A small network was trained on invented records. Each row is its activation on one of them, seen along a few directions.
Here are examples, each followed by its value of one field, LERI.
Records without LERI are marked absent.
The largest differences between rows may come from other fields.
In the rows, 500 means zero.
Random noise pushes rows far along 4 fixed directions. That doesn't count. These rows show it; they differ only by the noise:
[430 429 625 618 430 584 466 524 532 559 452 598 514 369 428 649 210 493
 528 541 584 521 579 434]
[478 491 570 552 485 484 510 497 560 645 523 565 535 480 440 576 385 437
 538 502 583 476 531 455]
[268 540 563 413 359 584 640 518 543 711 451 676 501 319 588 730 318 469
 412 433 532 702 380 570]
[458 649 400 313 497 336 529 441 644 818 651 481 462 663 689 514 776 413
 500 369 488 509 322 594]
[507 500 490 529 469 455 338 474 607 611 565 448 426 568 607 554 521 521
 572 477 515 459 504 473]
[261 510 474 476 306 587 620 496 530 731 378 601 458 271 750 816 449 615
 472 362 546 865 369 473]

[584 467 553 528 530 488 193 503 586 400 623 454 381 658 449 401 398 452
 529 575 439 226 590 578]	dur
[518 534 478 469 560 426 581 492 510 603 508 475 558 538 478 495 567 411
 541 513 550 476 451 464]	zamol
[488 611 544 468 482 449 636 464 593 682 615 557 621 521 464 532 530 353
 443 483 512 448 487 520]	gutur
[471 465 585 574 338 712 429 513 497 210 507 531 470 404 485 508 325 614
 333 539 356 482 637 569]	dur
[439 476 473 499 469 497 495 497 500 578 413 485 473 420 592 623 487 519
 578 511 552 617 442 429]	dur
[540 423 597 455 590 483 136 557 551 380 547 471 351 616 419 402 247 412
 596 693 480 212 501 589]	fafet
[370 493 465 438 313 617 193 480 613 464 513 393 276 427 878 679 433 713
 465 502 374 608 424 585]	absent
[625 417 509 586 596 460 262 519 505 378 484 394 430 599 451 417 460 492
 649 617 515 320 580 451]	dapad
[483 526 528 551 400 546 352 472 606 517 561 445 476 486 631 600 454 543
 496 514 452 476 547 492]	dapad
[432 449 554 558 389 622 286 516 531 375 479 482 388 422 608 597 295 624
 486 549 439 501 559 510]	tanis
[491 493 503 443 493 566 382 535 476 318 513 497 410 517 520 436 425 530
 428 540 390 454 496 610]	gos
[517 569 489 468 437 550 570 480 510 395 575 509 519 522 506 425 615 535
 354 454 373 481 526 578]	tanis
[492 534 379 338 587 423 459 507 477 502 508 447 399 619 613 397 686 491
 516 452 444 494 345 592]	zamol
[466 586 461 398 428 493 410 475 592 515 602 430 439 553 685 512 597 501
 433 487 379 472 430 590]	gutur
[557 545 625 511 578 400 534 483 568 642 652 575 629 615 271 414 393 316
 492 527 582 286 573 535]	dapad
[589 587 552 434 541 372 335 448 688 658 747 447 485 704 492 416 516 361
 504 548 485 232 534 576]	absent
[435 420 555 578 488 541 522 531 457 542 360 546 513 338 471 643 310 493
 590 573 598 598 496 390]	gutur
[436 486 575 535 457 533 619 508 513 635 448 555 585 346 468 651 339 454
 511 556 603 579 508 422]	absent
[426 508 492 477 434 594 703 515 422 456 411 588 539 376 506 559 508 554
 400 440 484 677 465 522]	neze
[548 459 469 626 462 508 448 479 517 480 476 398 524 463 585 564 560 596
 569 495 515 555 582 349]	kazib
[619 545 403 452 676 260 567 457 532 731 552 408 568 673 483 418 787 366
 677 485 612 433 427 390]	kazib
[408 674 583 315 422 537 609 481 620 587 688 595 568 545 490 485 460 315
 285 506 378 387 430 703]	zamol
[679 569 465 587 524 398 454 423 603 556 667 366 575 669 513 420 745 472
 549 484 494 358 613 393]	neze
[501 450 475 432 619 485 493 555 374 404 397 517 446 505 424 418 468 471
 552 563 521 501 430 527]	gos
[429 565 629 532 428 509 697 492 583 713 553 644 658 413 401 631 343 350
 447 499 576 506 545 482]	fafet
[546 513 537 398 612 491 403 543 465 321 560 511 449 617 365 298 413 394
 438 599 409 262 485 650]	tanis
[637 471 495 537 626 372 305 492 550 522 563 388 475 660 445 409 526 410
 670 616 548 288 538 428]	gos
[492 456 553 554 446 627 477 513 470 325 478 536 495 435 444 493 367 549
 419 517 439 496 590 513]	kazib
[318 675 556 256 379 557 499 493 640 615 659 596 464 500 651 588 419 367
 302 486 359 476 351 759]	neze
[445 560 419 432 430 440 445 470 605 669 533 441 441 521 749 610 644 524
 546 437 488 588 388 499]	fafet

Which value of LERI does each new row have?
[527 445 424 502 589 462 421 526 438 454 397 444 415 534 521 455 572 555
 598 509 525 530 445 454]	zamol
[580 541 514 439 626 410 654 508 464 536 543 575 598 582 307 367 566 354
 483 505 538 398 485 540]	neze
[667 504 585 621 474 515 192 466 647 340 705 362 482 674 468 384 451 480
 503 622 399 162 705 490]	fafet
[519 459 514 480 544 503 335 533 493 396 482 450 419 530 498 458 401 518
 543 579 478 408 487 520]	tanis
[504 452 542 640 514 549 761 530 385 482 357 585 666 344 329 549 425 482
 506 513 610 599 588 353]	tanis
[570 425 460 687 458 572 404 493 474 350 429 388 474 450 572 545 546 655
 557 499 490 565 627 353]	zamol
[549 561 392 476 508 435 682 450 468 508 533 461 564 570 519 400 794 549
 440 364 483 589 476 486]	zamol
[345 598 461 302 413 578 680 511 467 498 483 599 470 425 605 533 566 513
 315 413 378 647 333 680]	tanis
[607 576 431 480 529 411 520 450 552 495 628 435 525 660 521 367 755 489
 456 441 427 401 515 544]	gutur
[470 553 528 579 403 494 662 442 571 703 543 565 622 438 499 633 537 494
 474 403 568 599 559 420]	dur
